Each row below holds a small network's activations on one record, seen along a few directions.
Each row is followed by the record's values for the fields BEG, ZIFED, DOR, RIDA, NIDOS, LATA.
Not every record has every field; a missing one is written missing.
Other fields move the rows too, some of them a lot.
Random noise pushes rows far along 22 fixed directions. That doesn't count. These rows show it; they differ only by the noise:
[ 166   12 -186 -169  -90  227   16 -199 -298  403   66  396  -13   56
   -1  277  196   66  483  128   29  109   71  330   21 -407 -247 -105
 -100  493   33  438   96  -61  288  281]
[-223  -27   71  176  239 -128 -159 -182 -370 -123  191  217  193 -182
   97 -301  -51 -116  -15  233   35  -35  -23  -13 -353 -159  253 -184
  -57 -172   -8 -124  435  336  -29  217]
[ -52 -211  434  -29 -116  442  155  -73  -75 -278  457  -65 -337  109
  -53  -97  342  412 -593 -396 -156 -219 -234 -261  307  769 -464 -178
  461   93 -222  123 -626    4  -47  -12]
[ 187  269 -113  228  285  349 -257 -291   18  -76 -228   13 -234   -1
  163 -117   17 -156 -214   69  -40   85   69  121  266 -525 -113  -99
  -48  488   78  -13  392 -166 -259 -105]
[-130 -288   50 -304 -124  255  120  262   21   82  383  -90 -100  134
 -123 -180   90  343  300 -253  296   25  -71  323 -282   -4 -113  -35
  354   31  207 -120 -223  168  137   -3]
[ 305  -56  394  282 -105  185   -6  466  187   16 -260   66 -133  -46
  466    0  -89 -273  104 -548   68  -27   29  -45  133  219   80  226
   45 -452  -28  -45  382 -131 -147    3]
[-112 -109  349  -12  247  187 -110 -283   -1   -6 -269   82   51  -97
  141 -137  -81  -83  161 -322  -13  -61  192  -80  -19   23   33  318
 -278  220 -188  356  555   31  112  -62]
[  48  347 -157 -203  255 -386 -158 -149  -91  -75 -259  151  534   75
   13  412 -121  -58 -101  -31 -354  -37   19 -534  -75  122  602  343
 -344  221 -379 -236  -38  245   62 -211]
[ 111  537  185   46 -143  -40  162  -47   15  221 -387  170  548 -110
  305    0  -95 -189  258 -168   33  142  -99 -229 -100 -240 -100   85
  -87 -316   14 -254  138   46   52  -14]
[ -39  210 -167  397 -458  289  -87   97 -167 -282  229  364  -61   59
   63 -390   55  415  -70  340 -128  298 -162   70  -67  175 -279   -8
 -247 -156 -303   38  -27 -177 -311   -4]
[ 155  -75 -498   59 -160  -50  133  -31   71   92 -220 -173   43  -79
 -302  184  -34  121   66  174 -105  -92  -24  242  233  289  326  208
 -278 -285 -300  161  220 -239   87   16]
[-192   64   32  293  -93   40  181   40    5 -179 -210  135  152 -124
   87 -418 -128  102 -283  122  -88  157 -130 -110  315  274  -81  238
 -380 -157 -305 -108  120  114 -143 -241]
[ 135  203 -396  -65 -235  164 -324  -96  307  193  141  273   26   79
 -118 -188    9  248  221   95 -432   87 -263   43  223 -230  358  -35
 -353  151 -162 -263 -282  307   46 -230]
[-176 -438 -115  121 -229 -418   36  -62 -246  144  -21  453  -19  -60
  -88   63  145 -163  277  -24  439  214 -231  100   30  126  302  292
   33  -87  164  -95 -156   -1   57  275]
[ -85   38   57  -39 -201  -61 -215   59  175  -25 -111 -149   91   40
  -78  -53  -56   42  184 -501 -159   97   21 -191   -4  112   11   55
 -123  -74 -255  -96  -44 -212  125 -199]
[-361 -118  -56  155 -223  -34  -35 -177  235 -169   63  228 -135  391
  125  117  245  204  -76 -489  151 -121  -59  127  121  306  490  154
 -186 -149 -226  116  157 -174 -189  -57]
[-123   11  -28  -89  334   54  136 -239  -86  122 -133  125  144 -224
 -625  -42   -5  270  140  -11 -101 -107  -69  183  251  116 -390   10
 -117  443 -212  312  158 -110  371 -183]
[-321  147   60  373  -53  272  129  -32  -30  200   49  441  -70   93
  233  -47  256  305   43 -166  152  -38   16  124 -199   61 -307  222
 -304  -88   56  305  -51 -136 -274   65]
[-485  123 -428  -36 -520 -175   72   39  119 -239  191  -29 -224 -109
  -96 -410  -89  -43  288   91  -21   -8  -31   54 -225  110  -68 -211
   83  114 -158  215  -67 -371   -3   -5]
[ 279  -21  -62  201 -119  350   62  178 -460  212  -36  136  156 -568
   43  173  -12 -111   39  215   57  287 -106 -171  265   80 -426  237
  136 -136  316  257 -230 -267  162  280]
[ -92 -153  243   81  106 -112 -158 -154  -51  -21  -54   13  276  149
  -41  340  315  184   73 -520  179  -88  -14 -392  -15 -147  160  101
 -135 -444  190  -57 -395   52 -131  -17]
[ 127   97 -304  -33  264   80  242 -239 -177   31 -227   -5   69  215
   48    4  117  -22   78  278   33 -332   93  197 -142 -248  280   -8
 -231  190 -341  -34  489  399 -139    2]
[ 461  241 -178  304 -260  225 -229  358 -127  -62   55  347 -102  157
  323  381   14  148  -93  121 -117  345   44  198  113   46   56  112
 -121  -98  -85   95  219 -434 -245  131]
[ 274  136 -460  155  200  368 -468 -421   84  426  -61 -112 -300   26
 -299  -31  150 -167  -22 -231 -115 -116 -262  228  -63 -187  211  -29
  226  383   26 -512    3 -129   11  105]

[ -20  -42 -100 -176  -83 -260  362  266   93  -53  105   -1   94 -102
 -327   39   21  239  178  124   66 -161  -92  266  129  337  111  -42
  168 -122 -181   75   63  116  191 -225] -> BEG is nodo, ZIFED is vupi, DOR is missing, RIDA is gosak, NIDOS is missing, LATA is fusim
[-170  292  111 -292   34   42  184   37  381   93  108   64  452  229
   56  103 -227   82  -70 -234 -233 -213 -116  111  116   46  300 -274
  -19 -216  -61 -173  194  267  358  -33] -> BEG is nama, ZIFED is missing, DOR is relu, RIDA is sef, NIDOS is mobig, LATA is zud
[-388  139  -16  -61  -93  118 -162 -502  -60 -161  -35   17  110  364
  244 -123  211  -39  348 -242  241 -132  171 -269 -639 -369  141   87
 -125  176 -118   70   95   73 -202   76] -> BEG is mokib, ZIFED is pog, DOR is relu, RIDA is sibok, NIDOS is mobig, LATA is missing
[  -9   70 -368  171 -137  529  -22  345 -234   64  260  -78   94 -297
  155   30   63  245 -153  284  -34  179   -3  -60   21  166   56  332
  -20 -139  160   41 -190   57 -117  -98] -> BEG is missing, ZIFED is missing, DOR is kuzag, RIDA is sef, NIDOS is resup, LATA is fusim
[-313 -580   33 -224 -210 -221   77 -313    6   -4  -60  202  -66  339
 -336 -299 -203 -196   93   83 -132   -3 -167   21  121   28  -92 -190
 -383  108  -90   75 -281   71  327  451] -> BEG is mokib, ZIFED is missing, DOR is kuzag, RIDA is sef, NIDOS is resup, LATA is fusim
[ 152  227  -26 -277 -456 -210  -87  -23  481   76  -40   86 -200  251
  169  124   33   65 -103 -173 -138  406  -92   20  422   69  133  123
  155  530 -109 -249 -438  -97   17 -325] -> BEG is nama, ZIFED is pog, DOR is relu, RIDA is sef, NIDOS is mobig, LATA is zud
[  59  191  -45  234  238 -318   -2 -180   96  420  -93  398 -110 -166
 -129  266  186   68 -232  -13   13   90 -178  352  341  135   70   98
  -18  231   98  -62   44 -176   -1  -91] -> BEG is nodo, ZIFED is pog, DOR is kuzag, RIDA is missing, NIDOS is resup, LATA is fusim
[ 773  324   96 -237  -68   18   83 -270  192  124 -350 -209  176   66
   65  150  -10  137  107  390 -328  -26  102  -39  156 -277  -32  -60
 -201 -116 -240   42  116  246  -28 -152] -> BEG is nama, ZIFED is vupi, DOR is pipaf, RIDA is missing, NIDOS is resup, LATA is ler
[-479  294 -245   55  -73  477  327 -371   38   51  120 -387  244  113
  320   43  371  467 -296   51  403   25  167  140   65 -411 -126  -14
 -126 -187  313  205  -56   -4 -281 -269] -> BEG is mokib, ZIFED is kelos, DOR is relu, RIDA is sibok, NIDOS is mobig, LATA is missing
[-115   82 -418 -137  140  199 -113   46  -76 -287   96 -301   74 -266
 -279   30 -153 -129   37  267 -221 -270   65 -465 -172 -251  -18  -76
   29   54  329  271 -479 -159  -56  130] -> BEG is nama, ZIFED is pog, DOR is missing, RIDA is gosak, NIDOS is missing, LATA is fusim
[ -99   66   26  227  264  302  158 -156  -99  124   35   81   93 -228
  -81    8  161   93 -116    0   61 -285  -33  171  101  208   11   32
   38 -136  -58  209  381   93   52   41] -> BEG is mokib, ZIFED is pog, DOR is missing, RIDA is sef, NIDOS is missing, LATA is missing
[ -92 -191  248   17 -394  243  385  353  225   71 -157 -279 -226 -326
  323 -457  -51  -27  251  -21   46   73  231   34  323    1 -506   50
 -158 -202   42  487   59   -8    0 -257] -> BEG is mokib, ZIFED is missing, DOR is kuzag, RIDA is sef, NIDOS is resup, LATA is fusim
[  -3  130  -29   38  157   -3  164   93  254 -164 -121   78  -50   55
 -117 -328 -220 -113  160  -29 -146 -539 -159   24 -361  299  315   26
  -75 -193 -313 -136  352  188 -139  -36] -> BEG is nodo, ZIFED is kelos, DOR is relu, RIDA is missing, NIDOS is mobig, LATA is fusim
[-284   43 -636  -24   42   78   60 -370  -72   80 -502 -238  231   71
    2   20 -142 -397  280   81   20 -160  221   13  -54 -412  326  150
 -566  153 -212  223  555 -146  132   79] -> BEG is mokib, ZIFED is missing, DOR is kuzag, RIDA is gosak, NIDOS is resup, LATA is fusim
[-188 -118 -542 -143 -336 -131  414  -81 -119  -62 -289 -245   93  287
  -95  102   58    0  319   88  356  -63  129  164 -292  130  206  326
 -181    8 -349  104  169 -141  -29   40] -> BEG is nama, ZIFED is kelos, DOR is pipaf, RIDA is missing, NIDOS is resup, LATA is ler
[-482 -190  -77   88 -289 -134 -291  -87  185 -218  593  182 -197   26
 -333 -236  193  580  -86   10   41  319 -167  265  357  -73 -179 -418
    0   27  174  124 -401 -244   14 -260] -> BEG is mokib, ZIFED is missing, DOR is relu, RIDA is missing, NIDOS is mobig, LATA is fusim
[ 256  -51  393 -163 -277   74   16  -53  -72   46  -33 -104   80 -133
  420   14   67  150  128  -14    3  310  198  -79   14   54   34  265
  -81 -177  -96  246  155  106   18  -97] -> BEG is missing, ZIFED is kelos, DOR is kuzag, RIDA is gosak, NIDOS is resup, LATA is fusim
[ 314 -106  265  187  169   80   72  230 -214   67 -199  285 -260   -8
  175  -49  -62 -223  219  206  155   48  119   90 -305 -296 -473   78
  -39   78  267  187   88  -88 -237  328] -> BEG is nodo, ZIFED is missing, DOR is pipaf, RIDA is gosak, NIDOS is resup, LATA is fusim
[ 323 -441  116 -323  -66  -31 -204 -122 -173   61  176  -88 -188 -168
   19  -23   15  -78  111  128  -83  107  -39 -137    0  100  273  142
  162  168   56   10 -247  306  148  112] -> BEG is nodo, ZIFED is kelos, DOR is kuzag, RIDA is gosak, NIDOS is resup, LATA is fusim
[-519 -357  160 -102 -129   -4 -145 -292  212  -32  106    6 -106  -34
  -88 -494 -206 -364  -15 -358  -12   19 -231  -85  239  -56   -1 -276
   56   53  200 -101 -142   -1  364  234] -> BEG is mokib, ZIFED is missing, DOR is kuzag, RIDA is sibok, NIDOS is resup, LATA is missing
[  61 -238   47  323  -25 -319  -72 -255 -108  136   63 -142 -391 -271
 -272 -136  244  -43 -346  117  -92   48 -108   71  399  155 -406 -392
  143 -109  -78  -28 -295 -200  -16  118] -> BEG is mokib, ZIFED is pog, DOR is missing, RIDA is gosak, NIDOS is missing, LATA is fusim
[-203 -228 -206 -142  -27 -110  -83   51 -335 -205  148  137   56   78
  -81   73 -330 -480 -191 -120   13  175 -145  112  171  191  227 -246
  290  349 -132 -192  364 -229  478  377] -> BEG is nama, ZIFED is kelos, DOR is pipaf, RIDA is gosak, NIDOS is resup, LATA is ler
[ -23  481    6  222 -197   11  -17 -340   81   32    1  314 -206   69
  262  109  220  -71 -144  -20  -66    2  -62 -109  -17  -53 -293 -171
  106  222   58  197 -195 -370 -265  118] -> BEG is nama, ZIFED is missing, DOR is pipaf, RIDA is missing, NIDOS is resup, LATA is ler
[ 238  338 -291 -193  -60   34  337  426  167  178 -182 -167  203 -161
  131  285 -275   82  130  381 -113  -54  166  -32 -330  102   45  454
 -153 -233  177  201 -181 -135  -97   33] -> BEG is nodo, ZIFED is pog, DOR is relu, RIDA is sibok, NIDOS is mobig, LATA is missing
[-312 -257 -171 -272  -92  122  275 -221  139 -100 -284 -193  127   68
  -56 -160 -375 -224    9   62  249  130    8  202  110 -117  149  267
 -132    2  184  122  226 -171  245  291] -> BEG is nodo, ZIFED is pog, DOR is pipaf, RIDA is gosak, NIDOS is resup, LATA is fusim
[ -18  -80  136  -85 -106 -553 -183 -490   15  116 -441 -174  187  189
 -350   98   98   88  314 -210  181  378  131   22  -35 -275 -200   53
 -271   80 -219  -77   29 -324  135 -173] -> BEG is mokib, ZIFED is kelos, DOR is relu, RIDA is gosak, NIDOS is mobig, LATA is fusim
[ 131 -128  682 -101  266  -74  412  217  142 -636   -6  216   83   -8
 -188 -263 -245   72 -212  170  114 -228 -240  -54  452  102 -320 -350
  311 -242  188   79   98  204  -60  -85] -> BEG is nodo, ZIFED is vupi, DOR is relu, RIDA is sibok, NIDOS is mobig, LATA is missing
[ 160 -151  254 -313   37  126  -73 -327  101 -145  -36 -175  -86  157
  -99 -312 -115  -53  190   82 -165 -227   23 -125 -371 -113   41  -79
    8    1 -116   46    5  281   16  231] -> BEG is missing, ZIFED is pog, DOR is missing, RIDA is gosak, NIDOS is missing, LATA is fusim
[ 350 -114  107   66 -148  339 -329 -158   63 -316   37   55  -28   39
  108  167  201  145   32 -150  139  132 -107 -184  354  -87  306  150
  104 -150  126   77    8  -66 -192 -167] -> BEG is mokib, ZIFED is missing, DOR is pipaf, RIDA is missing, NIDOS is resup, LATA is fusim
[-181  365 -423   58 -136 -184  273 -133  -62  612  -58  -57  427 -304
  304  562   88  -24 -313  184 -164  162  111   79  462   -4  110    4
 -326 -215   61  214  -41  -78  304    4] -> BEG is nama, ZIFED is vupi, DOR is pipaf, RIDA is missing, NIDOS is resup, LATA is ler
[-457  217  101  137  361  118  288   52  -59   45    8  323  399  -31
  121 -169  -12   75  168  -36  335 -183   -6  166 -342 -181   83  133
 -115 -141  177  -63  441  373  -51  -57] -> BEG is mokib, ZIFED is kelos, DOR is pipaf, RIDA is sef, NIDOS is resup, LATA is ler

Which values does each new row have?
[ 132  104   23 -308 -130  474  -69  -69  204  -32  -78 -509  226 -144
  144  -11 -131  -88   91 -429 -107  -56   26 -168  191   42  202   69
  171  -80 -129  -29  278   12  319 -233] -> BEG is nodo, ZIFED is vupi, DOR is pipaf, RIDA is missing, NIDOS is resup, LATA is fusim
[ -86  -90  -15   73  312 -474 -613   93  383  -33   31   73 -248 -111
 -300  142  -28   63  132 -215 -387 -115  154 -200   -4    1  483  141
 -339  125   40   93 -189  -60 -137 -330] -> BEG is missing, ZIFED is kelos, DOR is kuzag, RIDA is sef, NIDOS is resup, LATA is fusim
[  20  131   77 -184   41 -347  120    6  136  -69  -76  105 -316  219
  488  343    4   44 -119  304  177   54  387  -35 -439   44   -1  430
  -50  342  249  430 -198 -200 -459    2] -> BEG is mokib, ZIFED is vupi, DOR is missing, RIDA is missing, NIDOS is missing, LATA is fusim
[ -33 -119  154  105  155  391 -182  129   66 -262  194  435 -316  358
  143  -22 -231 -139 -127 -102  153  -13  -49  313 -112 -129  -73 -128
  151  145  368  156  297 -355 -114  495] -> BEG is mokib, ZIFED is pog, DOR is missing, RIDA is sibok, NIDOS is missing, LATA is missing
[-138   33 -121   -5 -192  345  -88 -130  216  132  164  121  -34 -344
 -385 -532 -189  209  193  177 -299   59 -239  297  104  341   26  115
  -98   93 -160  131  216    6  299  -95] -> BEG is missing, ZIFED is kelos, DOR is kuzag, RIDA is sef, NIDOS is resup, LATA is fusim
[-127   61 -183 -105 -286   55  -67    9  271  216   80  -79    4  260
  133    1 -160   74  -12  -29 -241  -24   13  -35 -379  145  118  122
 -301 -303   38  -33 -374 -114   -7  236] -> BEG is mokib, ZIFED is vupi, DOR is kuzag, RIDA is gosak, NIDOS is resup, LATA is fusim
[ 200  169  -92   18    4  330 -205 -585  -53 -387 -228 -104  184  205
  -98 -229   69  245   14  200 -196    5   20 -238  116 -295   36   31
 -415  161 -468   26  232  174 -179 -237] -> BEG is nama, ZIFED is kelos, DOR is pipaf, RIDA is missing, NIDOS is resup, LATA is ler
[ -67  -30 -104  175 -373 -440 -128  133 -576 -108  216  346  323  -25
   56  170  -35   20  -13  421  203  535  -64   48 -323  235  118   29
   24 -323  -33 -151  105 -201   41  304] -> BEG is mokib, ZIFED is vupi, DOR is kuzag, RIDA is sef, NIDOS is resup, LATA is fusim
[-549 -570  187 -148   78   89  334  397   15  186  160  231 -216  519
  268  -41 -126 -113 -165 -314  215  -41   90  191 -198   32 -176  129
 -197  100  312   24 -425  198   64  480] -> BEG is missing, ZIFED is pog, DOR is missing, RIDA is gosak, NIDOS is missing, LATA is fusim
[-172  -12   11   74  104  181 -333   28 -161 -361    4   61  377    4
 -172   54 -118  136   86 -195   92  212   -7 -289  -20 -107  -28  172
 -120  -74   55   -5   46 -197   72 -114] -> BEG is mokib, ZIFED is vupi, DOR is pipaf, RIDA is gosak, NIDOS is resup, LATA is fusim
[ 350  -42  262   94  196  -73  -79   72 -133   87 -362   24  -66  349
   28  213  149  -96   91 -278  -62  -39  206 -111   96 -180 -400  -87
 -170  342 -376  -60  114   38  -33 -175] -> BEG is nama, ZIFED is vupi, DOR is relu, RIDA is missing, NIDOS is mobig, LATA is zud
[ -53   82 -428   -9 -243  -86  -99 -111 -197 -285  -38  -77  -71  378
  -71   25  271 -142  440  -20  141 -295   55 -316 -638 -178  257  -43
   93  150 -335 -155 -169   54 -310   76] -> BEG is nama, ZIFED is pog, DOR is relu, RIDA is sef, NIDOS is mobig, LATA is zud
[-373  317  -21  -87 -293 -191  258 -131  560 -181  -17   11  -40  242
   49  -60   30   62  -32 -299  -76 -290  -98  -45   83  211  168 -147
    8 -126 -193   75 -120 -151  -79 -132] -> BEG is nodo, ZIFED is pog, DOR is relu, RIDA is sibok, NIDOS is mobig, LATA is missing
[ 115  142  111 -229   66 -195   67 -203  117   45  102   90 -104 -266
    0  -78  -37 -141   41  222 -137 -234 -116  -89 -143  135  250  -59
  299   83  104   81  -52  203   32  104] -> BEG is missing, ZIFED is pog, DOR is kuzag, RIDA is sibok, NIDOS is resup, LATA is missing
[ 510  508  161 -122 -200  571  -99 -411   12  165  -98 -138  264   52
   97   -4   68  177  164   48 -296   57   -7  -85 -101 -268 -379 -165
   -4  -89 -194   65  102  -52  104  130] -> BEG is mokib, ZIFED is pog, DOR is missing, RIDA is sibok, NIDOS is missing, LATA is missing
